A small network was shown many inputs. Here are its activations along a few directions, one row for each input.
In each table, some parts of the input vary, and every possible input appears once, in random order.
A made-up example of a description, with smaller parts first: values(3) and (point or ring(9) or (line(6) and ring(8))).
Shared parts are said once, and a part with two or three values counts as separate values.
In the rows, 128 means zero.

Other details of the inputs vary at random and push rows far along three fixed directions, the same in every table; ignore that.

Table:
r1: [156 114 172 129 108 164 127 137 170  57 132 147]
r2: [170 126  56 195  94 116 223 193 143 125 114 103]
r3: [164 135 166 139  68 196 118 108 131  64 127 126]
r4: [ 92 127  87 151 140  82 193 181 185 196 120 118]
r5: [161 137  71 183  85  82 222 247 165  38 127  94]
r6: [118  82 131 178 152  58 132 146 159 148 131 115]
r7: [147 124 132  97 116 152  48  44  78 122 103 128]
r8: [122 124  93 157 148 108  88 149  96 107  95 116]
r9: [111  81 208 110 144 171 119  95 169 111 132 159]
r10: [132  99 136 115 164 129 103  86 105 213  83 137]
r11: [184 157  68 148 134 115 152 165 108 142 110  92]
r12: [145 163  87  98 132 101  98 108  57 108 149 132]
r13: [138 183  48 182  83  81 189 200 165  90 122 108]
r14: [153 115 215  89  97 193 164  90 169 104 157 121]
r15: [151 162 120  72  95 145  76  68  72  53 178 137]
r16: [108 128 160 109 143 148 101  93 170 159 125 150]
r17: [171 134  72 145 168 103 142 152 113 206  87 119]
r18: [133 131 114 112 127 124 103 152 114  65 132  90]
r19: [136 199  83 171 101 112 134 190 131  78 117 101]
r20: [142 127 137  85 138 138 102  83 109 146 158 169]
r21: [100  50 207 100  91 156 183 129 209  89 155 136]
r22: [122 110 192  93 136 170 172 109 151 145 189 170]
r23: [119 102 165 101 141 137  71  83 120  93 113 139]
r24: [ 99  77 145  77 191 118 107 115 137 177 119 119]
r25: [138 167  62 119  64  82  93  97  35  46 135 133]
r26: [131 170 134 149 115 145 182 191 192 113 151 112]
r27: [137 115 148 146 134 148 160 162 145 179 142 175]
r28: [111 121 157 106 101 158  58  93  94  29 138 104]
r29: [108  93 185  74 148 147  82  45 103 173 146 183]
r30: [145 133 129 105 131 144  92  67  94 124 113 122]
r31: [137 168 123 172 132 135 167 168 178 122 122 147]
r32: [134 191  84 154  99 127  78 137 113  71 114 114]
r33: [133 117  93 161 160 112 137 162  97 210  82 100]
r34: [143 116  64 149 105 113 157 129  97 123 117  90]
r35: [144 191  69 130 135 105  90 129 125 102 118 116]
r36: [135 126  68 119 183  87  85 113  70 211 111 164]
r37: [119 131  90 135 159  86 116 156  74 202 114 140]
r38: [ 53 124 128  85 178 119  63  75 107 197 126 108]
r39: [162 142 144 137  97 166 114  93 115  81 117 135]
r40: [123 132 118  90  68 109 105  71  69  73 159 141]
r41: [ 88 159 163 104  92 170  65  75 119  64 148 114]
r42: [160 138 160 161  99 178 211 170 166 101 146 109]
r43: [139 114 185 119 131 158 151 130 174  68 142 143]
r44: [132 105 226  91  94 203 150  90 158 107 158 112]
r45: [ 93 145 114 128 141 124  86 130 128 166 115 113]
r46: [105 147 118 144  73 120 152 139 172  94 120 132]
r47: [147 170 129 168 127 131 175 177 191 124 119 145]
r48: [ 96 151  72 148 170  83  78 136 102 193  83 120]
r49: [151 108  61 233 169  40 177 176 128 223 100 100]
r50: [167 145  88 135 140 108 118 162 127  75 113 116]
r51: [134 168  84 130 107 122  57  92  36  73 132 140]
r52: [111 185  38 134  80  77  86 115  94  59 109 102]
r53: [107  91 127 138 165 141 102  99 100 216  86 129]
r54: [149 131 144 145 139 144 164 141 139 148 148 180]
r55: [142 148 111 141 127 114 144 188 122  55 129  91]
r56: [118 114  67 151 130  58 165 167  90 198 102 154]
r57: [114 108 147 109 164 118 164 153 126 212 151 148]
r58: [ 96  82 155 121 164 124 119 154 137 166 111 116]
r59: [109  75 195 147 140  91 167 100 164 214 176 170]
r60: [136 124 104 169 145 107 123 187 123 117  94 121]
r61: [110  50 213 127  93 157 222 172 238 105 145 151]
r62: [141 129 141 112 146 137 145 114 124 148 156 172]
r63: [103 108 143 103 153 125  78  86  81 184 125 164]
r64: [ 60 124 133  80 181 110  72  88 117 211 119 108]
r65: [129 140 186 187  89 116 184 143 240 103 177 133]
r66: [131 152 180 122 127 155 172 138 215 115 148 149]
r67: [171 169  92 148  70 158  91 124  75  43 118  87]
r68: [138 102 196  74 128 171 111  51 134 150 125 137]
r69: [ 94 104 135  77 148 128  51  67  61 185 138 145]
r70: [134 155 133  77  92 148  73  76  67  63 176 128]
r71: [143 120 202 118  79 200 108  76 129  80 127 133]
r72: [107 126  62  91 120  63  83  84  30 146 130 125]
r73: [136 112 179 133  96 170 137 163 163  55 142 119]
r74: [140 123 177 154 117 160 208 202 192  63 156 117]
r75: [128 114 198  67 123 165 112  59 129 123 174 178]
r76: [ 95  75 183 118 152 171 126  96 129 214 112 125]
r77: [104  59 103 136 149 119 159 110 125 226  97 124]
r78: [139 174  84 132  98 120  80 121  44  69 142 127]
r79: [142 128 119 118 158 105 114 140 126  98 110 121]
r80: [143 110 133 137 166 136 183 145 148 204 118 116]
r81: [114 181  86 155 116 121  80 123 102  89 110 117]
r82: [140 144  93 133 152 103 132 160 112  75 122 102]
r83: [135 165 123 160 150 128 185 173 193 143 131 142]
r84: [119 162  60 138 185  79 135 171 143 201 109 109]
r85: [125 168 127 152 144 132 193 177 189 131 143 126]
r86: [ 98  81  71 124 129  67  94 137  99 131  82 114]
r87: [149 125  69 163  75 127 143 124  93  86  98 107]
r88: [138  99 140 135 156 144 176 161 151 220 118 106]
r89: [ 86  84 183  87 172 146 145 105 126 223 163 159]
r90: [114  94 153 104 184 112 149 150 155 160 123 117]
r91: [151 129 159 136  79 170 101 138 142  17 134 126]
r92: [ 96 136 171  89 151 143 134 106 179 152 148 127]
Description of these inputs: values(4) and (point or line(4) or (values(3) and ring(6))).
Changing only the values(4) part turns r84 into r15. The same change can be made to r38. Which row results?
Answer: r89
Changing only the values(4) part turns r78 into r28. The same change can be made to r12. Which row results?
Answer: r90
Changing only the values(4) part turns r34 into r4. The same change can be made to r3. Which row results?
Answer: r32
Change only the values(4) part in r22. List by row number the other rows that result.
Answer: r80, r82, r85
Change only the ring(6) part in r53. List by row number the other rows that result.
Answer: r30, r39, r42, r76, r80
Change only the values(3) part in r57. List by row number the other rows that result.
Answer: r70, r89
Change only the values(4) part in r67. List by row number the other rows that result.
Answer: r45, r69, r73

Table:
r93: [117 132 126 127 128 129 130 141 137 115 133 120]
r94: [148 148  89 152 104 119 124 137 120  79 117 106]
r95: [120 135  98 138 137  99 112 127 113 138 117 124]
r96: [155 161 103 133 101 122 126 138 110  73 142 129]
r97: [132 132 141 153 123 122 162 160 164 130 133 138]
r98: [110 118 116 112 135 124  91 113 104 119 120 108]
r99: [128 128 145 151 125 130 175 171 167 126 138 138]
r100: [138 119 103 135 134 111 148 143 111 150 119 127]
r101: [114 112 160  99 149 141 113  95 133 151 140 151]
r102: [133 117 159 146 117 138 159 161 164 112 136 132]
r103: [129 144 138 125  98 143 125 112 142  82 133 123]
r104: [131 136 145 142 128 134 176 163 179 124 138 125]
r105: [126 124 119 124 144 128 110 115 104 177 112 127]
r106: [139 142 150 137 115 151 155 141 153 135 144 143]
r107: [119 113 144 122 112 142 110 114 123  95 132 124]
r108: [116 107 190  95 122 175 112  74 132 137 140 142]
r109: [128 102 118 124 162 108 135 132 112 176 114 135]
r110: [125 126 113 129 137 116 121 145 122 120 122 110]
r111: [114 108 105 134 149 109 119 127 126 173  99 118]
r112: [115 107 109 138 150 102 116 125 119 167 108 125]
r113: [127 118 113 131 169 118 120 136 116 197 105 133]
r114: [143 140 140 146 135 139 166 162 162 148 137 147]
r115: [122 113 111 129 149 116 138 131 111 193 112 130]
r116: [136 164 101 133 106 125 120 137 121  69 125 107]
r117: [136 154 109 131 124 127 118 127 113 128 130 132]
r118: [142 125 152 136 112 144 185 152 161 126 153 148]
r119: [107 110 107 121 154 112 104 134 110 159 104 112]
r120: [129 145 128 127 102 136 122 111 138  83 135 120]
r121: [171 156 110 163 107 133 149 146 102  88 143 112]
r122: [119 103 191  94 101 173 121  76 133 126 148 140]
r123: [108  96 195  79 107 175 100  49 117 124 146 139]
r124: [110 127 151 104 119 136 103  80 136 112 136 125]
r125: [120 131 158 104 130 152 108  96 131 130 143 147]
r126: [142 116 164 126 126 154 159 139 160 120 138 145]
r127: [124 119 112 127 172 116 113 126 106 188 104 133]
r128: [144 121 167 115 110 159 130 115 143  94 142 139]
r129: [126 126  96 129 145 102 139 139 112 171 125 135]
r130: [134 138 111 136 135 119 119 118 102 142 141 126]
r131: [144 136 149 150 140 144 180 168 170 150 139 152]
r132: [146  96 170 148 122 147 221 177 186 167 142 147]
r133: [121 135  95 141 132 104 116 134 114 137 110 124]
r134: [134 142  97 133 152 107 125 143 116 149 120 135]
r135: [126 140 134 140 117 124 134 147 138 102 135 131]
r136: [121 113 111 139 154 101 127 136 136 173 108 118]
r137: [156 159  98 141 113 116 140 149 112  83 137 132]
r138: [119 119 116 123 115 124  84  96 100 107 112 121]
r139: [136 121 150 148 134 132 181 177 183 137 128 123]
r140: [102 101 168  86 126 157  94  76 133 116 134 117]
r141: [150 167  94 145 100 123 140 147 111  94 135 127]
r142: [131 116 153 138 114 132 134 129 151 113 131 132]
r143: [119 112 126 127 139 119 121 113 136 149 117 119]
r144: [113 139  93 127 142 105 104 137 106 133 113 113]
r145: [123 121 161 109 122 159 118  98 126 140 132 136]
r146: [139 152 100 130 102 130 106 129 110  64 119  99]
r147: [108  98 163 116 121 149 118 112 136 124 128 134]
r148: [130 135 101 118 126 111 113 116  98 135 131 128]
r149: [110 113 148 126 126 134 126 111 143 137 131 138]
r150: [132 150 110 133 134 124 118 126 109 142 128 133]
r151: [122 104 119 109 150 114 111 109 102 158 119 132]
r152: [113 113 114 125 142 110  99 119 105 136 115 120]
r153: [137 130 144 143 120 140 182 156 158 149 143 147]
r154: [137 162 103 138 110 126 131 145 131  73 130 108]
r155: [126 104 117 131 178 109 133 139 121 195 107 137]
r156: [114 137  98 132 152  95 111 147 115 147 117 116]
r157: [142 141 100 147  99 122 111 127 109  72 120 115]
r158: [157 161  97 145 122 128 123 146 103  97 117 122]
r159: [109 127 155 105 123 140 114 111 139 104 143 123]
r160: [110 110 164  93 124 150 101  83 137 109 138 116]
r161: [103 117 144 113 126 134 104 105 122 120 133 131]
r162: [126 134  99 130 139 108 129 133 109 173 122 131]
r163: [155 146 102 128  96 122 121 120  87  69 131 117]
r164: [114 135 148 108 127 131 112 110 141 111 135 119]
r165: [119 117 151 103 142 137 109 100 132 147 138 145]
r166: [133 138 139 148 126 123 163 154 170 130 131 129]
r167: [124 128 139 145 120 134 159 160 154 121 132 136]
r168: [158 148 102 129  99 121 109 125  91  65 131 119]
r169: [116 114 121 127 155 108 121 146 128 156 116 114]
r170: [132 139 102 119 134 110 113 122 102 125 130 133]
Changing only one part turns r146 into r116. The same change can be made to r132. Which row results?
Answer: r148
Changing only one part turns r145 into r117. The same change can be made to r160. Which row results?
Answer: r104
Describe the family of inputs behind these rows.
Answer: values(2) and (point or (values(3) and ring(6)) or (line(4) and ring(5)))
Start at r135 and move only the line(4) part, one step at a time. The first step leads to r99. Which rows follow, in order?
Answer: r161, r167
Change only the ring(5) part in r166. List by row number the other rows that result.
Answer: r97, r135, r156, r164
Change only the values(2) part in r139. List by row number the other rows that result.
Answer: r164

Table:
r171: [151 137 109 128  98 121 119 108 100 101 122 118]
r172: [119 135 116 152 143 129 154 166 145 146 110 106]
r173: [117 135 155  91 114 143 101  68 119 110 163 136]
r174: [156 153  89 150 136 118 147 163 115 157 108 115]
r175: [140 137 152 142  88 139 137 120 141  95 137 144]
r176: [114 125 157  95 117 132 102  98 154 100 140 123]
r177: [141 135 116 166 106 122 141 148 132  86 129 109]
r178: [117 134 123 130 118 125 106 129 103  85 134 105]
r179: [136 141 121 143 133 140 152 144 136 166 128 130]
r180: [121 134 117 141 110 121 106 111 105  82 120 104]
r181: [138 137 117 143 106 127 116 119 114  86 126 137]
r182: [131 115 145 137 120 132 134 149 144 113 143 120]
r183: [155 142 120 158  92 132 168 143 135 104 143 132]
r184: [117 128 188 116 124 151 152 115 173 133 160 159]
r185: [138 140 121 120 136 123 116 122 123  94 130 128]
r186: [122 148  80 156 146 105 142 176 130 146  96 102]
r187: [119 118 114 139 120 110 145 146 145 125 108 115]
r188: [103 137  95 117 129 132 118 122 124 147 123 126]
r189: [144 110 132 149 124 135 152 141 145 118 122 137]
r190: [128 125 144 147 128 133 163 163 145 150 143 152]
r191: [121 122 170 109 129 140 151 111 160 156 156 148]
r192: [119 134 119 136 141 131 103 122 116 137 120 105]
r193: [112 102 160 106 138 133 140 120 129 188 142 148]
r194: [143 111 139 127 134 139 166 157 135 138 134 133]
r195: [139 120 128 152 110 125 134 138 142 108 129 117]
r196: [124 127 139 134 153 117 141 145 155 155 129 150]
r197: [153 144 136 139 111 161 159 143 143 117 138 124]
r198: [117 146 128 120 101 136 162 140 168  99 155 140]
r199: [119 117 156 110 103 140 122 129 150  93 139 123]
r200: [106 114 162 135 144 154 143 133 156 155 127 117]
r201: [137 132 135 155 107 132 152 136 141 123 133 145]
r202: [138 115 178 109 125 174 139 114 156 131 132 134]
r203: [154 129 111 129 107 125 116 111 106  90 117 119]
r204: [127 123 168 132 139 154 144 139 165 158 124 152]
r205: [117 133 149 108 135 132 104 100 131 112 143 146]
r206: [147 130 120 163 119 118 156 159 144 127 117 143]
r207: [130 129 119  99 113 131  96  97  73 105 139 121]
r208: [142 144 149 149 103 144 170 166 147 104 150 150]
r209: [117 137  99 132  92 124 129 118 123  90 135 129]
r210: [141 138 102 154 135 107 141 176 119 131 120 141]
r211: [ 86  65 156  74 202 124 101  68 129 235 123 142]
r212: [114 134 121 124 113 124 108 131 107  81 128 104]
r213: [125 123 188 125 122 174 146 127 170 129 139 154]
r214: [147 154  73 136 148  92 104 140  99 105 110 119]
r215: [127 142  98 132 136 111  87 126 115 135 107 105]
r216: [115  82 197 100 131 168 136 112 153 128 148 151]
r217: [116 102 176 102 144 170 111  97 144 146 128 142]
r218: [110 120 151 114 139 130 102  97 133 121 143 116]
r219: [142 110 134 146 127 132 153 141 143 121 121 137]
r220: [117 130 116 113 107 119 110 136 121  83 122 109]
r221: [117 115  85 114 165  95  77 121  64 154 104 124]
r222: [123 114 123 145 156 113 151 171 132 172 121 149]
r223: [125 150 115 126 110 131 111 133 132  91 115 105]
r224: [127 122 100 139 178 114 126 152 119 193  95 128]
r225: [154 151  67 137 108 101 107 111  67 101 113 106]
r226: [118 123 108 141 157  96 131 156 111 195 115 142]
r227: [153 134 145 122 125 139 156 134 154 101 141 132]
r228: [136 115 117 131 147 112 162 163 120 187 122 131]
r229: [133 115 171 122 135 162 138 129 160 139 124 142]
r230: [127 122 169 133 100 149 144 111 149 115 140 151]
r231: [147 161 114 132 110 137 120 125 112 116 129 121]
r232: [120  83 162 104 128 152 118  75 129 139 131 133]
r233: [130 119  81 137 184 109 126 148 107 210  93 118]
r234: [129 135 128 141 127 131 142 157 161 134 116 116]
r235: [145 142 117 115 133 125 121 114 115  95 134 122]
r236: [137 139 119 139 115 131 121 146 112  88 139 141]
r237: [113 119 116 146 128 114 142 141 130 126 111 109]
r238: [122  99 184  98 145 174 137 101 152 162 131 138]
r239: [ 99 116 129  77 134 123  65  59  62 149 138 130]
r240: [115 122  98 129 167  88  95 122 116 170 116 112]
r241: [ 95 110 112  89 153 108  70  75  60 183 129 129]
r242: [112  86 136 111 154 118  98  92 116 168 104 137]
r243: [141 143 125 157 136 141 149 163 148 136 122 142]
r244: [146 150 128 117 107 154 121 111 109 102 132 118]
r245: [147 141 114 118 109 131 130 131  91 101 140 122]
r246: [119 148 118 127 130 116 105 115 116  90 131 107]
r247: [153 128 135 140  93 145 158 123 133  97 140 128]
r248: [100 116 147 100 111 137 106 110 124  89 132 115]
r249: [115 149 114 114 120 113 109 119 127  82 125 110]
r250: [143 159  92 146 136  99 161 160 127 146 135 131]
r251: [ 91  94 108 123 181  93  90 120  94 202 111 110]
r252: [ 86  99 149  95 120 132  88  72 118 119 117 117]
r253: [124 131 121 108 107 118  69 104  99  78 132 107]
r254: [ 99  88 163  93 176 131 105  87 140 180 129 145]
r255: [144 150  74 155 111 104  96 125  87  83 113 124]
r256: [134  99 135 127 149 133 159 155 133 165 131 136]
r257: [128 142 137 121 108 127 144 144 166  83 134 120]
r258: [123 127 134 138 154 120 143 144 154 151 134 150]
r259: [133 144 142 146 129 143 153 151 149 151 127 144]
r260: [136 147 119 140 119 135 102 126 123 100 126 105]
r261: [146 181  74 154 117 117  99 140  88 103 115 119]
r262: [124 123 131 120  98 126 102 107 128  84 123 113]
r263: [135 140 124 138 135 137 155 145 135 170 127 131]
r264: [141 138 142 132 112 125 137 141 167  94 141 122]
r265: [138 123 102 158 122  99 138 156 142 133 111 112]
r266: [109 122 115 135 119 128 173 167 152 141 140 142]
r267: [143 152  66 127 150  83 113 130  87 147 113 115]
r268: [149 134 134 146  96 130 160 135 139 122 137 135]
r269: [140 109  95 143 171  96 161 183 119 201 105 128]
r270: [134 103 183 113 117 161 144 133 154 105 143 147]
r271: [137 145 140 147 128 139 148 152 150 152 123 142]
r272: [113 105 144  95 163 124 133  98 131 189 136 137]
r273: [139 154 129 149 130 116 159 159 156 133 138 146]
r274: [150 149  84 145 144 102 155 154 119 141 130 121]
r275: [119 140 134 130 126 126 144 141 151  99 133 114]
r276: [108 148  95 115 151  95  72  90  87 147 128 133]
r277: [133 107 142 105 112 145 106  77 107 101 128 125]
r278: [123 129 155  93  81 151  83  45  95  79 151 132]
Describe the family of inputs behind these rows.
Answer: values(4) and (point or ring(8) or (values(3) and ring(6)))
Changing only the values(4) part turns r269 into r203. The same change can be made to r228. Which row results?
Answer: r171
Changing only the values(4) part turns r212 into r237. The same change can be made to r266. Which row results?
Answer: r209
Start at r199 and move only the ring(8) part, one step at a time. The first step leads to r253. Which rows follow, in order?
Answer: r182, r251, r178, r212, r248, r220
Change only the values(4) part in r221. List by row number the other rows that result.
Answer: r185, r219, r224
Change only the ring(8) part in r192. List by row number the other rows that result.
Answer: r172, r186, r200, r215, r223, r234, r260
Change only the ring(6) part in r197. List by row number the other rows that result.
Answer: r179, r217, r233, r243, r261
Change only the values(3) part in r255. List by row number the other rows that result.
Answer: r181, r206
